These are the activations of a small neural network, seen along a few directions. Each row is one input.
In each table, some parts of the input vary, and every possible input appears once, in random order.
A made-up example of a description, with smaller parts first: one of 2 separate values, together with either a single point or one of 9 places along a line or (one of 5 places around a ring, together with one of 6 places along a line).
Shared parts are said once, and a part with two or three values counts as separate values.

Other details of the inputs vary at random and push rows far along two fixed directions, the same in every table; ignore that.

Rows:
r1: [-33.8 -40.0   3.0 -16.2  33.8   7.2 -24.1 -15.5 -33.6 -13.2 -11.8   5.2
   5.3   0.4 -36.7]
r2: [ 32.9  37.4 -13.8 -10.8   7.9 -20.7  25.9  20.9 -26.3  -3.5  -2.1 -41.8
  -7.8 -16.7  38.8]
r3: [-12.5  34.7 -20.8 -12.6  22.1  -9.5  -6.4  -3.2 -19.1 -13.5 -14.8 -41.4
   1.7  24.8 -10.6]
r4: [-20.3  26.9 -23.1 -15.9  25.4  -5.3   4.9 -13.2 -16.5 -33.9   4.3 -31.3
  12.2   4.9   1.2]
r5: [ 12.3 -49.3  22.3  -4.3 -19.2   3.8 -19.9   5.6  11.1  18.4   5.0  57.3
  -3.8 -23.1 -24.4]
r6: [  1.5 -45.1  21.2  12.7 -10.9  27.4 -21.5  -4.4   3.4  24.7   6.4  50.2
  -1.4 -11.1 -23.7]
r7: [-27.3 -16.5  -1.9  -9.9  11.2  -4.1 -29.6 -20.4   4.2 -15.4  -2.0  10.7
   6.9  23.9 -52.7]
r8: [ -2.4   7.4 -13.1 -29.0  32.3 -28.1   9.0   6.3 -38.8 -25.0 -12.7 -36.1
  -1.2 -10.6   2.1]
r9: [ 29.6  61.0 -19.3  14.8 -15.5 -16.4  25.1  -3.1  16.1  -0.8  17.1 -41.2
   1.4  15.1  22.5]
r10: [ 30.4  43.2 -13.1  11.0   5.7   3.8  27.3  11.0 -24.6   9.3   4.8 -45.6
  -5.4  -8.4  45.0]
r11: [-38.9 -27.4  -7.0 -14.4  17.4  -2.7 -15.5 -32.7   6.5 -38.7  11.8  19.7
  17.7   4.5 -44.5]
r12: [ 28.9  62.6 -18.2  12.1 -11.9 -13.4  20.9   0.0  12.6   1.3  12.6 -43.0
   0.1  15.5  22.4]
r13: [-29.6 -44.1   3.3 -15.1  31.3   2.0 -16.6 -21.4 -22.3 -21.5  -0.3   5.8
   8.8   1.5 -42.6]
r14: [ 30.7  -0.6  16.1  32.4 -56.3  51.4 -17.6  17.2  38.3  57.7  11.3  71.9
  -5.6 -18.7  17.0]
r15: [ 14.0 -49.4  22.0   0.3 -23.5   1.6 -15.8   4.2  16.1  19.6  10.9  59.6
  -3.4 -24.4 -22.4]
r16: [-20.3  30.0 -23.1 -16.4  26.6   2.8   1.0  -3.9 -24.8 -24.0  -9.9 -31.1
   7.0   3.9   4.7]
r17: [ 23.1  63.9 -20.1   7.7  -4.5  -6.9  14.2   7.6  -0.4   5.3   2.3 -47.4
  -1.0  17.8  23.2]
r18: [-41.0 -23.5  -6.1 -17.8  20.9   4.5 -22.9 -25.1  -4.3 -32.6   2.6  16.9
  14.0   4.7 -42.2]
r19: [ 27.1  33.4  -2.3  20.6 -31.1  42.3  -5.7  25.7   8.1  43.9  -0.4  23.2
  -8.1 -12.3  38.7]
r20: [ 45.3   8.3   9.7  33.1 -34.3  19.9  19.3   8.8  17.7  38.9  22.6  18.0
  -6.2 -19.1  30.0]
r21: [ 44.7 -24.2  26.5  16.9 -45.1  23.5 -11.9  31.6  17.4  56.4   2.8  66.3
 -15.6 -31.3  10.6]
r22: [ 37.1  40.2 -10.5  16.2  -2.6  -7.5  38.9  -0.9  -5.6   0.8  20.4 -41.5
  -0.2 -10.4  40.3]
r23: [ 37.2  38.2   0.7  26.2 -39.2  32.2 -12.7  28.0  14.7  56.3  -6.4  13.8
 -14.4   7.5  24.1]
r24: [  5.2 -47.5  19.6  -9.7 -10.6   9.2 -26.6  12.3  -3.0  20.7  -5.4  50.8
  -4.6 -20.5 -23.7]
r25: [-22.1 -17.6   8.7 -16.6  20.5 -53.4  36.3   4.1   1.9 -38.8 -15.9 -39.1
  -3.9   4.4  24.2]
r26: [-28.4 -15.2   8.5   1.4  22.6 -31.9  37.4  -9.9   1.5 -32.8 -10.6 -44.3
   0.7  16.2  25.5]
r27: [-63.8 -45.2  14.2  -9.2  13.5  -8.4  -3.0 -14.2  22.5 -32.9 -18.6  13.9
   5.7  20.1 -13.7]
r28: [-59.6 -41.6  16.3  -7.3  13.6 -23.0 -10.4 -15.3  27.0 -26.6 -23.9   0.2
   1.1  41.4 -32.9]
Each input here is: one of 4 places along a line, together with either a single point or one of 6 places along a line.
- Changing only the place on the line of 4 turns r27 into r28. The same change can be made to r19. Which row results? => r23
- Change only the place on the line of 4 in r24. List by row number the other rows that result. => r4, r13, r17
- List by row number the other rows that have the place on the line of 4 in common with r21. => r2, r5, r8, r15, r24, r25
- Change only the place on the line of 6 in r13. List by row number the other rows that result. => r1, r6, r10, r20, r22

Rows:
r29: [ 57.7  57.2  -3.4  32.0 -42.8  12.0  29.6  21.3  18.6  44.8  12.0 -11.3
  -9.4 -10.3  56.1]
r30: [-24.4 -50.8  24.1   4.5  -3.5 -17.6   4.8   3.2  27.7  -6.7 -15.1  18.7
  -2.7   7.2  -1.1]
r31: [-17.8  -5.4  -2.4  -0.8   0.6  17.5 -27.0  -5.5   7.6   3.8  -4.0  16.6
   6.9  17.4 -30.1]
r32: [ 29.6  31.7 -11.5  -8.5  11.4 -27.7  31.1   6.7 -21.7 -17.8   9.3 -47.9
  -1.5 -12.0  29.5]
r33: [ 10.1 -14.3  12.3   6.4 -14.9   5.0   0.6  -4.4  13.2   8.7  15.9  20.3
  -1.1 -10.0   0.7]
r34: [-10.3  58.5 -39.3 -22.9  43.8 -28.3  21.6 -13.2 -38.3 -43.4  -0.9 -90.2
   5.7  18.9  11.4]
r35: [-24.8 -20.4  -8.4 -25.8  35.7 -24.1  -2.2 -17.5 -18.5 -40.5   1.6 -13.3
   9.5  -1.3 -32.0]
r36: [ -3.7  -9.9  -0.4   2.2   1.5  -3.6   2.0  -9.2   8.3  -6.3  10.3   9.6
   4.5  -2.6 -11.0]
r37: [-44.9  -6.7 -18.0 -29.7  39.6 -23.5  -9.7 -32.4 -16.1 -56.7  -0.5 -25.5
  13.8  17.7 -43.3]
r38: [-2.3 20.7 -8.2  5.5 -0.3  7.9 -3.2 -8.1  2.5 -3.3  2.0 -8.2  2.5 13.0
 -4.1]
r39: [-14.5 -53.8  31.7   5.9 -11.8   2.2   5.9  15.4  12.1  15.8 -19.3  32.0
 -12.1  -6.1  13.9]
r40: [ -5.9 -34.1  12.3   2.0 -15.2  30.6 -37.5   6.5   1.9  26.2  -7.5  57.3
  -2.7  -7.6 -24.5]
r41: [ -3.3 -39.2  17.7   0.5 -12.5  28.0 -30.8   3.3   3.4  29.6  -5.9  55.0
  -1.0 -14.9 -24.6]
r42: [ 54.5  66.4  -6.5  28.7 -31.7  21.6  14.9  34.0  -0.8  45.7   2.1 -13.1
 -12.2  -9.4  59.2]
- Changing only one part turns r41 into r29. The same change can be made to r35. Which row results? => r36
- What is each input in this table made of? => one of 2 separate values, together with either a single point or one of 6 places along a line
- Change only the choice among 2 separate values in r32. List by row number the other rows that result. => r33

Rows:
r43: [ 12.2 -15.3  26.2  25.2 -32.3  -7.1  19.2   8.4  43.9  17.9   4.1   9.5
  -8.6  11.1  25.1]
r44: [  0.9  48.0 -29.3  -9.0  32.2 -13.1  29.3 -12.8 -30.5 -36.2  10.1 -67.3
   7.9   0.7  25.8]
r45: [ 18.0  33.0 -10.5  11.4 -21.2   4.7   8.3   3.0  19.5   9.3  11.2   8.4
   1.3  -3.6  11.5]
r46: [-30.4 -36.5   1.3 -11.2  20.9  13.6 -22.3 -25.2 -13.2 -18.8   4.2  21.8
  12.4  -3.3 -41.4]
r47: [-33.1 -29.5   3.2   0.6   6.5   1.4 -24.9 -26.8  15.1 -10.1  -0.8  24.0
   8.2  23.2 -55.7]
r48: [ 22.3  -8.7  14.0   1.5  -4.0 -19.0  24.7  29.6 -11.9  18.2 -18.5  -6.6
 -16.8 -21.5  38.4]
r49: [ 11.9  17.7   4.8  20.9 -21.9  22.7 -11.6  10.5  16.1  32.2  -5.6   9.0
  -7.5  14.9   8.1]
r50: [ 20.0  20.5  -6.9  17.1 -11.1  17.2  11.4  -2.5   0.1  14.2  16.5   1.5
   1.4 -12.7  19.7]
r51: [-42.7 -55.6  14.1 -21.9  13.2 -33.5   0.5 -21.1  23.2 -46.0   3.4  13.2
   9.4   8.1 -30.1]
r52: [  1.2  -6.1   3.5   4.6  -1.7  30.4 -13.2   3.8 -10.3  16.4   1.7  18.3
   1.2  -9.4   3.3]
r53: [ 17.1  44.5 -27.1 -25.3  31.9 -29.0  20.7   3.8 -42.7 -27.4   1.6 -71.6
   2.0  -2.5  17.8]
r54: [ 26.1   5.5   3.6  26.5 -26.3  30.7   3.9   0.9  12.0  30.4  16.9  32.4
  -1.1 -18.2  11.3]
r55: [ -0.5   7.0  -2.7   0.3 -13.7  12.5 -13.8   1.4  13.3   8.6   1.7  23.0
   2.7  -0.6  -7.3]
r56: [ 11.7  33.0  -7.7   2.5 -14.1  14.3  -3.8  17.0   4.8  14.6  -1.9   0.2
  -2.7  -0.8  21.3]
r57: [ 43.9  15.2   2.0   7.7 -20.9  13.1  -4.0  20.8  -7.0  35.5   5.5  12.7
 -10.4 -17.9  14.4]
r58: [ 18.2  47.5 -27.0 -23.7  31.7 -32.0  23.4   0.5 -41.9 -31.4   5.0 -71.6
   2.6  -3.3  15.8]
r59: [-56.8 -54.9  19.8  -9.6  22.9 -19.2  -7.7  -6.2   2.2 -18.9 -35.9   4.6
  -4.2  23.3 -23.7]
r60: [-38.3 -37.3  -1.0 -19.5  31.4  16.2 -28.3 -16.4 -25.9 -20.1  -6.1  10.1
  10.3   1.7 -35.6]
r61: [ -1.3   6.0   9.8   4.6 -11.4 -10.1  23.6  26.8  10.8   9.1 -23.6  -2.8
 -13.1  -6.5  44.9]
r62: [-36.8 -24.2  -2.9 -20.8  15.0   4.2 -33.3 -14.0  -0.1 -21.0  -6.7  23.8
   8.8   9.0 -44.0]
r63: [-42.7 -26.3  -4.1 -26.8  20.8   6.2 -36.6  -9.0  -8.1 -21.7 -13.4  15.9
   8.0  11.7 -41.6]
r64: [-50.6 -63.6  16.6 -15.5  33.2 -10.6   0.6  -9.2 -17.9 -27.1 -24.0  10.7
   1.2  -4.7 -14.3]
r65: [ -7.1  61.2 -32.8  -4.8  28.1 -37.6  32.5 -22.3 -10.7 -45.0   6.6 -84.7
   8.9  30.2   8.6]
r66: [ 41.1  19.7  -6.1   8.6 -14.5  -4.4  11.1   5.7  -2.7  16.6  16.9   2.9
  -3.1 -19.2   4.9]
r67: [ 23.4  47.1 -30.2 -15.0  25.3 -40.8  30.9 -11.0 -30.6 -35.3  16.3 -65.9
   6.0  -5.4   8.9]
r68: [ 35.2   7.7   1.4   3.7 -15.3   6.8  -4.3  10.6  -6.6  24.0   8.0  13.4
  -4.1 -18.0   1.4]
r69: [ 32.0 -24.1  20.8   4.7 -18.1 -23.9  23.9  11.4  16.1   6.7  14.5   7.3
  -6.7 -20.7  20.1]
r70: [ 24.9 -27.6  28.2  26.6 -34.2  11.4  22.4  11.9  32.3  26.9  16.4  31.9
  -6.2 -20.4  38.2]
r71: [-45.0 -25.4   0.6 -13.9  23.8   1.4 -33.1 -17.6  -6.4 -18.6 -14.1   1.0
   6.6  29.8 -47.6]
r72: [  3.3   2.1   8.2  18.6 -21.8  21.6 -17.1   2.0  20.4  29.7  -3.1  22.2
  -2.8  14.3  -8.3]
r73: [  5.6  -1.2  12.8  18.9 -26.2  36.1 -27.2  19.1  15.5  47.5 -14.0  27.7
 -10.4  14.4   2.7]
r74: [ 16.6  20.7  -2.7  13.0 -28.2  15.7  -5.3   7.0  21.2  19.9   6.8  24.8
  -1.0  -4.0   7.7]
- What is each input in this table made of? => one of 4 places along a line, together with either one of 2 separate values or one of 6 places along a line
- Changing only the place on the line of 4 turns r44 into r62. The same change can be made to r52. Which row results? => r56
- A walk changes only the place on the line of 6. It starts at r66 and steps to r67. List the rest of the walk in order. => r68, r57, r58, r53
- A walk changes only the place on the line of 4. It starts at r43 and steps to r51. List the rest of the walk in order. => r70, r69
